These are the activations of a small network on made-up records, seen along a few directions, one row for each record.
Here are examples, each followed by its value of one field, T.
The largest differences between rows may come from other fields.
Strong random noise was added to every row along 20 fixed directions; ignore it. To show where, here is one row again and again, with new noise each time:
[ 780  285 -587  181   74  350 -194 -222 -418 -543 -593 -359  -62  -58
  144 -275   81  126 -194   42 -658   16 -240  634 -232 -105 -434  322
  -66  383   -8  152 -327 -288]
[-204  -22   67 -368  -74  -76   47 -651  461 -539  196 -445  511 -433
  463 -103 -294   88  229  633 -228  209  130  123 -198   14  301 -353
  -65  -76   84 -374  -88 -262]
[ 675  272  145 -365 -193  310 -343  307 -342   -8  111  240 -419  310
  407  -27  312  -87  -33  192  185 -487  -14  405  102 -256   91  -64
  294 -349  -84 -323   71 -531]
[  50 -160   44  208 -316 -361 -332 -121 -476 -305 -298  210  428 -156
   60    3  230  129  113  208 -377 -370  -14  202  271   49 -425  179
 -108 -289 -226  355   -9 -414]
[-104   30  485 -380 -546   45   46   40  -71  159  -22  124  373  -89
  180    8 -107   62  362  372  292   14   88 -120  448  -96  -13  157
  104 -536  273 -220  133 -155]
[-284 -377  181 -201 -349 -487  -64  134  -32  617  288  -38  125   12
 -383  197  251  -27  -73  214  -16 -281  219 -610  469  357  294   22
 -254  298 -176   20  -69 -207]
[ 249   93   70 -261  -62  -36  207  460 -107 -309  135 -490 -350  202
  413 -180  168   -1 -488  -55   58 -170  -14 -484 -455  700  -97 -115
 -221  116 -153  154  497  202]
[ -95   74 -190  471 -198 -364   61   75 -476  -14   24 -357  -30   42
 -238  -90  135  -28   51 -485  212  272 -409 -629  235   43  -79  188
  295 -139   65  454   38  348]
[   6 -298 -258   39  -12 -162   96 -179  165 -283 -103   71   17 -348
 -180    5 -260  119 -353  110 -257 -170   -5  205 -254  160   18  226
 -133  361   53   72 -238 -178]
[ 137  542  133 -336 -133  533  131  290  -18  220 -210 -143 -278  -40
  190 -265 -156  -84  -18  152  267  308  -94   24 -190  211  -57  466
  190 -162  392 -250  515  145]
[-124   27 -157  588  117 -243   36 -401  258  -31 -125  437  214  -86
 -161 -424 -453  159  263  156 -148  101 -162  262  304  406 -212 -395
 -278 -267   81  500   26   -7]
[ 508 -275 -145  205   47   20  170  -14 -212  -34 -100  331  425  -50
   58 -100  -41   83 -288 -241 -153  441 -308  330  222  -90 -364  203
 -447 -386  -49  353   94   12]
[-532  176  151 -434 -250 -216  -37  153  -99   67  454 -401  462  -91
  -12  342  294 -119  183 -368   -5    9  325 -277   69 -240 -286   86
 -145  325 -354   12  -58  -51]
[ 286 -171  342  255  -38 -313  200  272  -56  153  112  208  263   68
  136 -293 -255  146 -162 -222  462  182  134 -633  382  278  271 -698
 -305   91 -115  167  -63  463]
[-559 -196  -16 -202 -231 -321  592 -359  404  275  318 -148  511  -44
 -190  268  279 -185  263  -68   77  406 -154 -396   -5  445   11 -206
 -351 -318   33  230  718  184]
[ 327 -130 -442   95  -24 -291  471 -656  456 -389  380  318  217   -4
  269  177 -140  -59  496 -290 -245 -204 -293  386 -335  148 -488 -548
   43 -123  183  409  -30  141]
[ 145  353 -372  134  136   57 -213  345 -442 -205 -498 -134 -367 -202
   67 -285  191  311  686 -130  561  213  140 -544  422  220 -379 -180
  846  153   20 -247  267 -135]
[ 463  202  215  141  125 -104 -311  130 -130   36  -32 -246   38 -426
  456 -490  -90   21 -443  343 -119  397  255 -395  -73  576  301   31
 -235  150 -177 -214  330    5]
[-222  -13  197  253 -737 -394   55 -147    8 -230  450  293  234  144
 -229   -6 -248 -158 -233 -132  224 -228 -215  146  249 -315  664  100
   -9 -575 -264  338 -195 -189]
[-110 -453  -44 -698  180   53  -75 -152  640   20   57 -151  152 -115
   99 -192 -119  189  136  528 -347 -355  -24  -70  -43  263  -72  -53
 -132  421  285  -82 -289 -349]
[  98  -73  -27  217 -302 -221  219   58  -73  -19  164  154 -369 -275
   51  296  -75   66  202  170  195  -74  262 -205   -8  580 -139  282
  244 -380  168 -253  486 -196]
[ 428 -216  235  346  155  372  -11 -155  466  -57   33 -362    6  366
  -11 -105  -65  -12    8  -69 -156 -264  -25  -94 -343 -173  891 -206
 -191  372  279 -141 -570   32]

[-123  114 -156  221  185 -208 -265 -437  -20  478  472   50   21   99
  136  -59 -379 -325  215  340 -555  204 -530  430 -174  -37  238  276
  246 -271  101  207 -143  429]
t4
[  38 -206  261  -48 -342 -242  246  -65   84  -64  523   55 -117 -387
  268   39 -530 -101 -576  318   59  269 -195  -20 -195  215  220  669
  -28 -795  311 -105  298   65]
t1
[  23 -118  -84 -341   -4  -37  494 -312 -144 -223 -373 -156  562  -22
  265  169  106  -33  159    8    9  170 -265   40 -430  -66  -50 -583
  -23  249   96   66  137  631]
t5
[-536 -490  214  531  247   31   47 -168  -19  165 -110  382 -352 -354
 -542  697 -239   49 -203  360   83 -316  245  547 -402 -173  466  335
    8 -179  429 -551  -81 -262]
t8
[-121 -290 -397  -14 -187 -188  221  117 -578   39 -535  150 -270 -193
 -556  388  190  133 -649  339 -170  -70  153  296   88  307 -152  279
 -314  244 -292  -89  188 -279]
t10
[ 351  398 -102   56  -69   77   29   20  -97  376   -2  510  171 -232
   57 -237 -355 -165 -248  -59   24  529  -14  442   51   25   87  229
 -118   11 -205    6  238  196]
t5
[-125 -171   94  -29  -53   45   83  407 -209 -326 -157 -137   85    4
   35   13 -272  294 -160 -141    8  -41  187 -118   84  -12 -428  288
 -152  140  -85  119 -269  139]
t9
[-222  247  518  172  340  415 -470  632  409  135  -36  124 -376   85
 -293 -549 -144    1 -431 -511  348 -375   33 -197 -121 -226  117  404
  -85  197  285  227 -213 -149]
t8
[ 395 -304 -251  162 -189  202  195  120  293 -541 -327 -149 -306  182
 -294 -149  -53  183 -441 -117  -25 -372  -16  -74 -244  143  581  167
  -76  436  -44   42 -308 -277]
t8
[ 371 -155  -38   55  202  -96 -253  240 -643  560  132 -287 -121  356
   88    4  161  -89 -468  192 -588   70 -220  -40  122  161 -135  208
 -430  201 -209  205 -234  305]
t2
[ 492 -135  227   35 -321 -161  614  -48  146 -151   59  464  266 -323
  273  176  -61 -106 -259 -425  497  340   99 -299 -181   46   77 -173
  -29 -298  129  -81  421  431]
t7
[ 422  607  387  -11 -181    2 -454  172 -106 -100  242  394 -342  -97
  342 -442   85 -188 -404  -54  456 -194   75  110  183 -238  211 -258
  169 -490 -133 -112  194 -431]
t1
[ 367  -30  223  753  336   31 -220   73 -279 -143   56  -26 -211  189
  -25   45  -12  250  -91 -316 -112 -306  252  147  325 -235 -565 -392
 -473 -110  132  177 -589 -220]
t9
[ 399  -48 -181   -3  -46  -15 -195   71 -230  -52   31 -213 -143  -43
  146 -131 -245  126  -33  196 -228  -33  -13  -32  132  -10   47  258
  196  275    0 -110 -460  -67]
t5
[ 642  -78  293  177   -8   93 -229   38  194  186  319   36  200  -50
  531  234  334 -127  799 -254  -75   11  350 -473  -85   17   77  241
  381 -122   72 -390  157  -28]
t1
[ 172  227 -313  124  158   29  104  457 -309 -441   16  -80 -554 -245
  222  -80  -68   65 -184 -465  524  486   -5 -374 -146   67 -272  304
  626 -165  -85 -163  391  235]
t10
[-254  128  435  252  -34    3 -483  209 -498  276  -73 -439  234  507
  -50 -248   89   41  -60  398 -243  -90   21  -73  388  -32  435 -189
 -466  -36 -371  163 -237    6]
t3
[-290 -200   39   89  176 -177 -200  -50 -626  206 -476  -17  196 -120
 -238  402  636  -58  178 -150   -8 -120 -141 -112    2 -369 -310   43
  256   64  117   41   26  131]
t4
[ -82 -769  200  810  600 -282 -345  -48  559  -25  459 -165  147  219
  -63 -115   87  130   94  -74 -440 -165   71 -467   -8  399  428 -130
 -506 -147 -193  315 -146 -218]
t6
[-234 -176  644  218  133 -273 -178  -97 -684 -153 -410  -97   30 -138
  127  305  557   47 -104  182  494 -203   94 -407  126 -447  103 -812
  179 -458  259 -315   34  113]
t2
[ 158   96  156  388 -367   75    6 -396  -38  -39 -226  455   22  -37
 -118  402  396 -357  212 -230 -222 -484 -295  484 -504 -277 -174  603
  272 -577  440  227  308 -102]
t6
[-447  147  243 -570    4  118 -163  226   72  116  265 -719  107  183
  206 -406  -41  -39 -208  246 -236  171 -322 -321   35  147 -244  373
 -290 -167  110  287   99   84]
t7
[  90  615 -431 -180 -165 -405   84 -531 -640 -798 -178 -401   15 -621
  498  -78  105   81   46   83  123  347 -134   60   33  -81 -904 -570
  416 -226   49    0  208  -13]
t9
[-514 -454    8 -308 -129  378  802  150  553 -387  -82 -157  500   26
 -206  425   20  235  294 -273  424  587  352 -215   44  -55   18   86
 -331 -224 -123 -308  418  -56]
t7
[-247   -9 -343   55 -140   91  119   77  206  -24  326  148 -499  185
 -377  193 -127  -11  433 -293  543    1 -126   -3  239 -324  315  252
  725 -318   71 -200  -87 -247]
t4
[-103 -381 -671  465  133 -576  151 -331  -87  183   12  -92 -474  -55
 -593  221   78   78  -12   76 -155  -20  -72 -391  260  401  125 -310
  180  451  -30  103 -281   56]
t10
[ 203 -147  398   46 -372 -239  -16  206 -368 -103   88 -457  100 -172
  229  315 -133    1 -560  217 -502 -370  480 -229 -460  289  142  437
 -428  557 -156 -157 -301  187]
t3
[-283 -476  324  160 -221 -252  169  -45 -265   58 -433  196 -208  137
 -516  404  173  151 -196  277  264 -847  154 -121  104  -60  280 -548
 -118  196  277  -92 -385  -87]
t2
[ -59   81  336  590  406 -259 -523 -191  -70  -64 -170  107  194 -337
  148 -220  312  -88  191 -266   -8  -99 -121 -281 -146 -149 -162 -162
  254 -220  238  256  100   80]
t6
[ -85  442 -223 -101 -312 -107   17 -211  159  266   41  193 -490  223
 -462  -57  462 -303  -36  -75  384 -302 -121  -76  174   18  465 -499
  282   66 -104   11  248 -329]
t3

Which value of T does each new row have?
[-182 -134   16  549 -171 -199  179  274 -552 -659   78 -128 -149  180
   56  184 -414  325 -327   85 -123  -58  263  286  126  259 -429   90
 -501 -516 -421  231  -38  -73]
t4
[ -83  403  444  -30 -547  215  296  337   28  302 -166 -116   31  319
 -128  -58 -118  106  140  166  132 -110  586 -237  366  537 -186  -76
 -609   83  -64    2  224    6]
t6
[-151  836  485 -294 -548  -17  404  342 -220  445  262  342 -501  -34
  -28    8 -609 -113 -489  -68  453 -273  301  200  111  176 -818  -97
 -340  -23  434  130   21  403]
t3
[  38  610  -77  -21 -545 -222   10 -472  -91 -544   82 -107  -36 -164
  433 -357 -698   19  178  483 -144  -71  -92  297   15   71 -137 -192
  317 -220   99  101 -293  143]
t7
[-580  175  -59  491  198 -163 -546 -553 -165  229 -127  -44  175   53
 -533  182  677 -298   33  171 -407  -47  -47  413  123 -380  430 -221
 -198 -129 -407   91   38 -477]
t7
[ 362  320  359    1 -557  194  197  -79  201  296 -344 -379 -131 -146
   20  213  391 -165  210  295  -25 -218  677 -642 -347  704  504  131
  -46  553  224 -578  431  -50]
t8
[ 107 -373  163  -81 -122   43  -86  239 -210  295 -176  228   97   79
  -28 -198 -415   54 -330  341 -169   20 -385   64  118  -31  266  638
   17 -157  193  144 -230  277]
t5
[ 190   69 -165 -426  -30  102   -2  194 -115 -123  150 -322  -85 -184
   -3   59  304   51 -405 -227  121  227  160 -131  196 -217 -308  155
 -156  171 -154 -205  -19 -425]
t9
[-103  433 -164 -450 -433  153 -149  -56  -13  181  -52 -116  -61  363
   50   38  -50 -237  558  296 -337 -598 -123  324 -346   19  281  267
  518  528 -119  -18 -202  114]
t1
[ 409   36   -7 -148   94  494  -93 -127  207  -12 -525 -182  310  236
  105 -242 -115   59  270  121 -359 -175  -62  184 -248 -253  350  -91
   42  774  179  -83 -605  244]
t8
